A small network was trained on invented records. Each row is its activation on one of them, seen along a few directions.
Each row is followed by the record's values for the fields N, K, W, L, U, H.
Not every record has every field; a missing one is written none.
Other fields move the rows too, some of them a lot.
In the rows, zero is written as 500.
Random noise pushes rows far along 3 fixed directions. That doesn't count. These rows show it; they differ only by the noise:
[401 543 461 605 449 645 668 537 702 374 278 274 544 653 571 666 490 458]
[576 584 409 626 490 575 577 524 561 441 294 379 490 528 572 534 545 555]
[803 542 390 691 535 533 714 425 595 655 382 629 622 457 655 466 356 539]
[612 469 481 672 503 593 768 431 695 564 413 562 651 564 644 607 347 425]
[437 674 366 569 451 600 447 624 518 283 163 133 366 570 501 541 702 627]

[555 626 449 377 501 440 353 671 432 492 462 341 468 413 398 319 711 627] => {N: n4, K: k1, W: w3, L: l1, U: u1, H: none}
[296 414 567 321 431 268 265 501 308 402 845 542 351 386 431 453 559 490] => {N: n3, K: k1, W: w3, L: l4, U: u2, H: none}
[482 517 399 552 451 613 558 467 677 435 389 342 499 656 532 684 444 537] => {N: none, K: none, W: none, L: none, U: none, H: h2}
[606 664 334 435 492 462 640 544 592 633 392 427 554 479 604 453 180 585] => {N: n4, K: k1, W: w3, L: l2, U: u3, H: none}
[647 449 542 511 521 418 379 420 396 707 702 688 524 316 560 330 666 545] => {N: none, K: none, W: none, L: none, U: none, H: h1}
[489 621 440 411 408 426 347 645 360 523 599 396 428 400 411 294 626 625] => {N: none, K: none, W: none, L: l1, U: u2, H: none}
[507 566 606 538 540 412 404 501 327 470 485 485 408 450 500 354 593 597] => {N: none, K: none, W: none, L: none, U: none, H: h1}
[678 510 446 642 615 466 597 415 555 575 432 648 569 528 542 468 392 453] => {N: n4, K: k1, W: w3, L: none, U: none, H: h1}
[435 480 368 341 402 357 304 481 452 571 667 461 461 364 429 377 709 536] => {N: none, K: none, W: none, L: l4, U: u2, H: none}
[393 342 431 420 490 431 449 372 623 454 718 640 493 509 482 617 486 353] => {N: n4, K: k1, W: w3, L: l4, U: u1, H: none}
[364 297 912 532 545 495 495 511 449 486 759 720 608 508 550 546 519 253] => {N: n4, K: k1, W: w3, L: none, U: none, H: h1}
[603 499 264 472 500 512 478 392 523 548 520 532 412 483 488 432 653 542] => {N: none, K: none, W: none, L: l4, U: u3, H: none}
[460 499 585 527 488 443 484 523 386 360 568 469 438 532 549 560 416 498] => {N: n3, K: k1, W: w3, L: none, U: none, H: h2}
[508 496 490 538 504 533 223 514 321 346 419 440 330 429 426 499 913 572] => {N: none, K: none, W: none, L: none, U: none, H: h2}
[645 321 503 559 609 629 405 288 493 635 629 764 534 346 501 518 816 419] => {N: none, K: none, W: none, L: l3, U: u3, H: none}
[620 370 685 648 536 478 517 457 445 522 641 767 550 386 578 496 621 429] => {N: none, K: none, W: none, L: none, U: none, H: h2}
[402 650 447 493 476 579 502 700 521 371  97  97 449 582 393 481 633 508] => {N: n4, K: k3, W: w4, L: l2, U: u2, H: none}
[366 548 429 498 468 499 563 484 580 298 397 405 409 631 467 661 316 419] => {N: n4, K: k4, W: w4, L: l1, U: u2, H: none}
[608 504 403 418 494 352 495 479 442 623 678 505 459 446 461 329 427 585] => {N: n3, K: k1, W: w3, L: l4, U: u1, H: none}
[530 509 455 473 538 464 561 453 456 512 596 628 456 468 592 557 243 468] => {N: n2, K: k1, W: w3, L: l2, U: u3, H: none}
[851 630 362 515 563 332 495 462 318 713 524 691 526 261 536 301 353 609] => {N: n4, K: k4, W: w4, L: l2, U: u3, H: none}
[303 431 493 405 436 531 287 436 537 372 672 433 332 602 466 671 657 409] => {N: none, K: none, W: none, L: none, U: none, H: h1}
[461 632 492 400 467 363 377 575 307 502 572 484 410 359 461 398 562 585] => {N: none, K: none, W: none, L: l2, U: u2, H: none}
[360 391 886 579 513 404 742 638 380 420 699 709 532 538 549 580 238 329] => {N: n4, K: k1, W: w3, L: l1, U: u3, H: none}
[758 484 546 590 636 384 267 615 158 598 477 653 397 173 454 200 809 664] => {N: n1, K: k1, W: w3, L: l3, U: u2, H: none}
[549 501 487 666 514 596 672 502 598 485 378 551 564 550 593 601 436 443] => {N: none, K: none, W: none, L: none, U: none, H: h2}
[669 391 563 592 602 578 556 373 502 707 546 763 712 372 497 417 579 471] => {N: none, K: none, W: none, L: l3, U: u3, H: none}
[769 430 478 528 584 363 410 448 369 766 726 767 553 331 572 264 412 498] => {N: n3, K: k1, W: w3, L: none, U: none, H: h1}
[221 490 604 546 535 580 392 471 376 179 479 433 316 636 460 684 638 427] => {N: none, K: none, W: none, L: none, U: none, H: h1}
[630 454 566 586 617 350 258 436 143 490 679 831 339 356 472 337 736 551] => {N: none, K: none, W: none, L: none, U: none, H: h1}
[711 353 605 599 599 443 504 440 349 594 725 808 584 379 562 428 410 463] => {N: n2, K: k1, W: w3, L: none, U: none, H: h2}
[646 590 126 319 447 338 140 380 364 496 605 510 183 350 480 406 675 763] => {N: none, K: none, W: none, L: l4, U: u1, H: none}
[612 550 586 536 494 554 555 556 513 489 429 456 531 465 470 410 434 543] => {N: n3, K: k1, W: w3, L: l1, U: u1, H: none}
[550 604 439 451 508 559 575 603 528 469 423 394 502 522 515 422 405 557] => {N: n4, K: k1, W: w3, L: l1, U: u3, H: none}
[635 358 292 433 492 505 620 244 740 698 728 669 513 591 544 606 381 457] => {N: none, K: none, W: none, L: l4, U: u1, H: none}
[504 509 697 595 513 379 567 670 346 583 474 490 556 392 459 358 408 551] => {N: n3, K: k1, W: w3, L: l3, U: u2, H: none}

Here are new rows. What are their fields?
[534 597 438 432 528 519 522 600 537 473 453 433 511 509 473 451 521 545] => {N: n4, K: k1, W: w3, L: l1, U: u3, H: none}
[775 477 256 519 469 579 674 267 776 825 474 648 698 547 616 473 368 404] => {N: none, K: none, W: none, L: none, U: none, H: h1}
[569 506 476 498 502 499 343 484 372 454 461 448 455 469 465 457 653 645] => {N: none, K: none, W: none, L: none, U: none, H: h2}
[476 607 479 464 486 483 569 480 551 560 432 369 578 548 547 439 445 550] => {N: none, K: none, W: none, L: none, U: none, H: h1}
[460 560 537 443 464 520 653 533 507 487 572 525 583 563 483 484 359 463] => {N: none, K: none, W: none, L: l1, U: u3, H: none}
[503 397 688 555 535 486 619 482 537 619 616 545 669 444 582 424 411 361] => {N: n3, K: k1, W: w3, L: none, U: none, H: h1}
[430 447 661 585 626 448 203 436 101 228 662 739 215 414 449 520 799 510] => {N: none, K: none, W: none, L: none, U: none, H: h1}
[663 455 468 582 514 465 567 359 552 571 618 716 510 489 614 572 412 522] => {N: none, K: none, W: none, L: none, U: none, H: h2}
[513 548 514 518 498 674 368 559 494 327 313 422 394 463 425 481 875 541] => {N: none, K: none, W: none, L: l1, U: u3, H: none}
[430 348 764 608 564 541 397 468 266 273 551 678 404 493 511 635 740 413] => {N: none, K: none, W: none, L: none, U: none, H: h2}
[716 637 394 510 520 541 651 461 458 532 440 583 479 504 548 419 300 591] => {N: none, K: none, W: none, L: l1, U: u3, H: none}
[519 379 336 399 460 528 428 360 566 580 649 526 421 512 489 472 681 492] => {N: none, K: none, W: none, L: l4, U: u1, H: none}
[320 377 608 466 481 589 344 484 483 320 485 394 492 576 409 645 844 453] => {N: none, K: none, W: none, L: none, U: none, H: h2}
[374 568 434 437 464 713 758 522 835 377 313 272 576 757 522 712 341 413] => {N: n4, K: k1, W: w3, L: l1, U: u3, H: none}
[205 479 539 354 440 506 350 611 541 354 564 256 451 627 467 577 589 418] => {N: n4, K: k1, W: w3, L: none, U: none, H: h1}
[457 233 753 665 660 540 603 294 540 427 741 901 567 541 567 745 465 189] => {N: n4, K: k1, W: w3, L: none, U: none, H: h1}
[408 404 586 543 515 468 274 500 323 300 633 568 326 419 477 552 882 477] => {N: none, K: none, W: none, L: none, U: none, H: h2}
[584 553 466 569 519 417 642 403 413 452 525 743 447 499 558 535 214 497] => {N: none, K: none, W: none, L: l1, U: u3, H: none}
